Here are a small network's activations along a few directions, averaged over the inputs that share one value of a field.
Related values have similar rows: they may be neighbours, one step apart, or belong to one group.
In the rows, zero is written as 500.
Random noise pushes rows far along 8 fixed directions. That doesn't count. These rows show it; they differ only by the noise:
[551 621 374 621 454 427 582 493 703 534 572 396 271 525 559 416 546 497
 345]
[280 428 643 471 629 601 463 500 573 572 662 593 540 392 512 534 628 394
 545]
[485 462 492 385 626 420 303 463 496 383 546 666 458 543 506 417 697 489
 449]
[403 644 500 522 608 629 300 387 481 465 415 710 539 574 485 643 674 524
 589]
[484 460 546 357 461 536 530 489 510 506 529 637 565 339 484 473 554 579
 657]
[469 624 458 575 509 542 533 446 643 549 527 479 390 498 524 523 555 534
 453]
[429 500 597 442 548 441 464 504 590 478 643 588 449 483 442 444 623 357
 511]
[528 696 571 371 411 545 617 395 633 512 485 604 492 394 381 530 499 651
 663]
[475 148 758 477 480 495 339 508 327 408 418 391 671 595 452 496 566 520
 468]
[385 464 441 414 903 616 390 395 480 603 552 487 494 469 529 671 467 426
 425]


Values of GOS:
bidu: [609 419 493 507 516 443 479 579 423 453 429 349 525 665 494 501 418 477
 366]
vib: [395 363 663 661 502 550 354 560 443 422 496 401 589 678 450 584 583 410
 388]
dukag: [503 540 610 443 398 503 547 416 447 421 465 540 521 574 378 531 480 566
 532]
fip: [391 488 554 556 545 602 584 576 535 634 542 546 537 396 576 571 474 374
 589]
muka: [410 613 609 577 369 585 470 383 573 459 431 479 588 547 516 535 588 721
 458]
zag: [681 483 453 455 371 453 659 515 434 477 352 402 575 471 483 420 361 768
 575]
soluf: [410 372 432 567 518 475 400 598 476 537 615 507 446 452 610 402 604 462
 339]
liko: [456 705 322 619 574 521 591 438 662 536 507 306 346 483 571 536 334 567
 312]
tol: [482 537 524 497 395 462 607 583 455 556 490 528 603 410 444 478 356 418
 689]
povo: [476 450 622 392 583 542 395 507 291 514 443 628 648 472 480 594 441 530
 632]
detu: [521 543 633 508 344 460 702 554 506 513 553 536 509 520 376 455 404 373
 575]
dak: [471 503 613 238 488 362 499 485 658 392 685 726 425 365 439 283 688 564
 524]
gero: [464 552 612 476 488 452 607 484 700 528 657 468 463 490 494 392 455 470
 432]
disap: [459 706 417 598 435 586 470 516 504 454 459 594 480 545 528 528 614 458
 597]
Each value of GOS is a pair of two hidden parts, and every pair occurs once (7 first parts, 2 second parts).
disap and zag share the first part; disap and liko share the second. Which value has the first part of liko and the second part of zag?
Answer: tol
fip and dak share the first part; fip and bidu share the second. Which value has the first part of bidu and the second part of dak?
Answer: vib

Values of POM:
bom: [536 638 288 602 630 434 433 520 449 558 494 638 388 586 601 474 542 401
 429]
vik: [384 677 686 403 553 581 670 492 627 531 588 520 519 476 462 459 493 641
 520]
ropo: [609 144 536 385 227 426 625 612 425 570 493 433 629 149 574 303 454 669
 689]
lom: [557 589 401 281 732 458 489 380 561 503 514 502 494 445 376 579 415 452
 594]
safu: [561 690 472 516 627 392 399 410 474 451 455 490 302 680 381 581 474 501
 260]
boga: [318 385 412 589 350 624 582 664 616 606 662 488 583 134 679 434 537 528
 617]
fid: [302 720 599 684 788 569 241 404 677 447 441 483 486 810 522 610 715 496
 285]
simib: [332 382 783 596 352 635 468 513 381 429 501 557 715 617 415 565 611 468
 538]
ruza: [531 440 547 541 339 449 756 558 604 579 529 127 508 459 569 368 244 727
 252]
fimif: [692 544 429 520 484 458 359 541 408 347 299 694 447 725 515 418 589 536
 457]
gere: [573 615 281 350 642 622 683 373 718 627 551 428 240 306 555 516 423 803
 351]
fimaz: [438 649 566 576 515 601 629 484 786 641 560 531 424 461 595 515 576 608
 532]
bure: [563 187 547 519 450 646 481 458 210 474 326 278 721 505 434 681 356 565
 531]
kogib: [387 376 457 646 581 526 513 548 508 551 655 547 345 556 672 443 688 401
 294]
manu: [588 700 380 368 704 351 712 401 834 666 621 310 216 408 536 368 321 605
 247]
bugov: [494 180 334 738 249 255 518 775 414 415 733 338 397 432 647 236 585 115
 403]
tos: [713 513 469 271 462 353 474 377 347 441 441 606 523 510 272 587 349 370
 695]
tenok: [532 695 657 430 549 520 366 381 694 412 511 601 386 608 375 512 722 495
 499]
tefan: [573 311 451 391 394 280 538 526 449 327 571 371 418 534 536 248 420 604
 285]
fet: [483 710 453 427 621 583 481 397 480 527 341 453 621 482 477 709 279 642
 666]
Each value of POM is a pair of two hidden parts, and every pair occurs once (5 first parts, 4 second parts).
ropo and boga share the first part; ropo and safu share the second. Which value has the first part of safu and the second part of boga?
Answer: tefan
fet and fid share the first part; fet and bugov share the second. Which value has the first part of bugov and the second part of fid?
Answer: bure
tenok and lom share the first part; tenok and kogib share the second. Which value has the first part of kogib and the second part of lom?
Answer: simib
